A small network was shown many inputs. Here are its activations along a few directions, one row for each input.
In each table, some parts of the input vary, and every possible input appears once, in random order.
Descriptions start from the smaller parts, as in this example, which fits no table here: one of 5 places around a ring, together with either a single point or one of 9 places along a line or (one of 3 separate values, together with one of 6 places along a line).
Shared parts are said once, and a part with two or three values counts as separate values.
In the rows, zero is written as 128.

Other details of the inputs vary at random and push rows far along three fixed directions, the same in every table; ignore that.

A family of inputs:
row 1: [ 96 131 123 115 122 195  82 101  99 122 141]
row 2: [ 83 128 121 112 135 178  93  98 105 117 126]
row 3: [165 120 124 144 113 106 157 133 164 171 150]
row 4: [121 131 131 126 142 138 124 135 122 135 121]
row 5: [ 66 129 131  96 174 112 138 115 129 108  74]
row 6: [106 136  92 109 155  31 216 112 149 152 112]
row 7: [ 82 122 109  90 174 114 147 122 112  99  78]
row 8: [245 126 132 182  62  79 154 154 160 188 196]
row 9: [120 116 121 126 152 132 131 134 122 125 113]
row 10: [ 96 135 128 105 143 136 118 120 118 125 120]
row 11: [ 89 131 128 131 141 184  79 115  89 119 136]
row 12: [152 125 155 162 100 169  69 128 115 125 134]
row 13: [ 56 130  67 101 160  31 206  85 117 134 132]
row 14: [157 116 161 114 115 162 106 151 156 137 128]
row 15: [161 121 156 114 120 144 126 153 165 142 117]
row 16: [214 125 175 151  93 112 143 182 188 125 136]
row 17: [129 120 123 117 139 145 120 139 113 124 129]
row 18: [161 118 160 119 145 157 112 169 147 123  90]
row 19: [109 122 135 116 124 126 106 114 106  93 119]
row 20: [ 92 145 122 161  99 211  54  95  80  92 161]
row 21: [147 147  62 186  77  84 170  85 109 154 221]
row 22: [ 91 110 125  75 187  70 185 143 142  95  56]
row 23: [153 131 167 109 147 140 125 170 154 128  83]
row 24: [102 127 135 114 137 174  87 130  99 116 135]
row 25: [111 130 139 108 147 142 119 141 119 120 113]
row 26: [224 134 187 160  81 166  95 185 175 125 145]
row 27: [115 138  56 163  95  71 164  64  78 151 194]
row 28: [142 134  71 200  77  95 150  92 114 159 217]
row 29: [ 85 140 118 125 133 173  86 101  93 128 142]
row 30: [173 121 187 108 152  61 175 174 197 105  21]
Each input here is: one of 5 places along a line, together with either one of 2 separate values or one of 4 places along a line.
- Changing only the place on the line of 5 turns row 1 into row 14. The same change can be made to row 21. Which row results? => row 16
- Change only the choice among 2 separate values in row 30. List by row number the other rows that result. => row 20
- Change only the choice among 2 separate values in row 27. List by row number the other rows that result. => row 21
- List by row number the other rows that have the place on the line of 5 in common with row 8. => row 10, row 15, row 17, row 25, row 26

A family of inputs:
row 31: [121 128 129 129 123 167 102 115 119 143 139]
row 32: [130 139 125 140 123 159 101 127 109 122 141]
row 33: [154 128 154 123 132 146 123 154 147 117 101]
row 34: [125 121 106 123 136  76 173 119 140 158 143]
row 35: [140 133 102 143 126  82 165 127 126 147 158]
row 36: [157 131 156 122 132 145 120 160 152 135 101]
row 37: [169 120 115 161 104  91 149 132 128 152 170]
row 38: [ 84 129  95 131 120 169  94  96  73 127 181]
row 39: [124 125 106 123 133  97 159 123 128 121 133]
row 40: [152 119 112 145 115 101 143 125 130 134 144]
row 41: [146 119 157 111 133 151 112 149 155 133 107]
row 42: [141 140 164 111 107 120 127 130 157 109  99]
row 43: [113 137 150 141 109 149 111 121 156 108 126]
row 44: [159 128 161 140 123 150  99 153 134 118 101]
row 45: [ 67 124 143  70 191  86 163 131 148  98  35]
row 46: [131 127 147 135 131 140 104 137 115 111 111]
row 47: [144 124 145 141 118 159  98 133 120 115 117]
row 48: [ 36 131  89 105 158 135 118  82  65  83 131]
row 49: [115 126 103 119 139  93 172 120 136 137 122]
row 50: [134 133 115 135 127 114 142 120 135 162 142]
row 51: [120 132 129 131 122 167  96 129 105 134 153]
row 52: [154 123 113 136 112 119 145 132 137 153 161]
- What do these inputs look like to the network? => either one of 2 separate values or (one of 4 places along a line, together with one of 5 places around a ring)
- Which of the alternatives is row 43? => one of 2 separate values

A family of inputs:
row 53: [141 117 112 132 117 194  94 108  95 164 192]
row 54: [ 95 124 139  81 171  66 164 121 124  64  51]
row 55: [119 119 169  47 203 103 187 177 208  94   4]
row 56: [158 138 153 119  62 182  85 111 170 175 184]
row 57: [187 116 161 122 109 197  76 159 130 162 165]
row 58: [163 126 112 173 102 118 136 142 135 149 180]
row 59: [186 138 143 152 128 103 161 157 178 170 110]
row 60: [100 111 178  84 150 170  77 151 104  45  70]
row 61: [112 126  83 135 120  88 186 110 118 100 141]
row 62: [168 113 141 142 102 140 121 143 120 115 140]
row 63: [197 137 225 142 101 224  16 193 137 120  94]
row 64: [167 126 151 138  90  37 192 120 228 145  95]
row 65: [ 62 125 104 132 155 138 134 116 113 120 128]
row 66: [200 149 146 180  78 140 104 166 143 166 163]
row 67: [ 80 138 114  87 141 133 115 109  80 145 139]
row 68: [155 144 204  80 153 170 101 185 181 126  71]
row 69: [112 115  89 141 130  72 158 107 101 129 131]
row 70: [ 83 110 168  83 158 169  82 140 101  36  59]
row 71: [112 127 106 132 128  95 165 129 127  93 150]
row 72: [149 128 109 150 139  69 192 132 165 129 104]
row 73: [187 145 181 151 120 149 121 179 173 163 108]
row 74: [108 134  95 156 114 121 107  88  69 136 156]
row 75: [127 128 112 153 132 144 120 130 136 144 145]
row 76: [ 54 107  97  74 173 134 121 103  90 113 136]
row 77: [129 111  93 152 116 104 142 101  98 136 138]
row 78: [139 138 113 162 121 110 149 131 141 134 137]
row 79: [ 71 112 114 110 165  96 129 112  92  89  88]
row 80: [109 142  88 133 121  80 178 111 117 104 142]
row 81: [119 154 134 134 105 162  91 134  99  96 150]
row 82: [ 56 144 147 106 152 192  50  99  57 107  87]
row 83: [179 115 126 135 115 134 152 164 170 176 173]
row 84: [ 88 133 120 127  80  99 151  77 154  94 145]
row 85: [169 132 108 174 119 138 134 127 146 172 158]
row 86: [161 142 225 126  97 200  61 140 195 129  79]
row 87: [ 68 119 144  46 198 107 167 163 167  93  49]
row 88: [172 114 133 142 141  80 166 147 153 169 120]
row 89: [ 70 135  99  94 143 203  60  73  49 127 164]
row 90: [101 137  78 120 136 116 165 108 125 160 167]
row 91: [103 119  85 149 143 111 126  91  87 154 174]
row 92: [115 145 109 149  99 156  76  90  49 113 198]
row 93: [152 114 117 140 149  74 180 120 143 163 103]
row 94: [164 125 117 157 121  89 160 154 160 141 132]
row 95: [163 128 107 155 116  91 150 119 121 186 145]
row 96: [ 81 133  83 133 118 135 130  98  84  84 166]
- What do these inputs look like to the network? => one of 4 places along a line, together with either a single point or (one of 2 separate values, together with one of 5 places along a line)
- Changing only the place on the line of 4 turns row 96 into row 83. The same change can be made to row 60. Which row results? => row 76
- Start at row 62 and move only the place on the line of 4, one step at a time. The first step leads to row 77. Which rows follow, in order? => row 93, row 53
- Change only the choice among 2 separate values in row 68. List by row number the other rows that result. => row 67
- Change only the place on the line of 4 in row 87. List by row number the other rows that result. => row 58, row 65, row 71
- Change only the place on the line of 5 in row 69. List by row number the other rows that result. => row 63, row 74, row 77, row 79
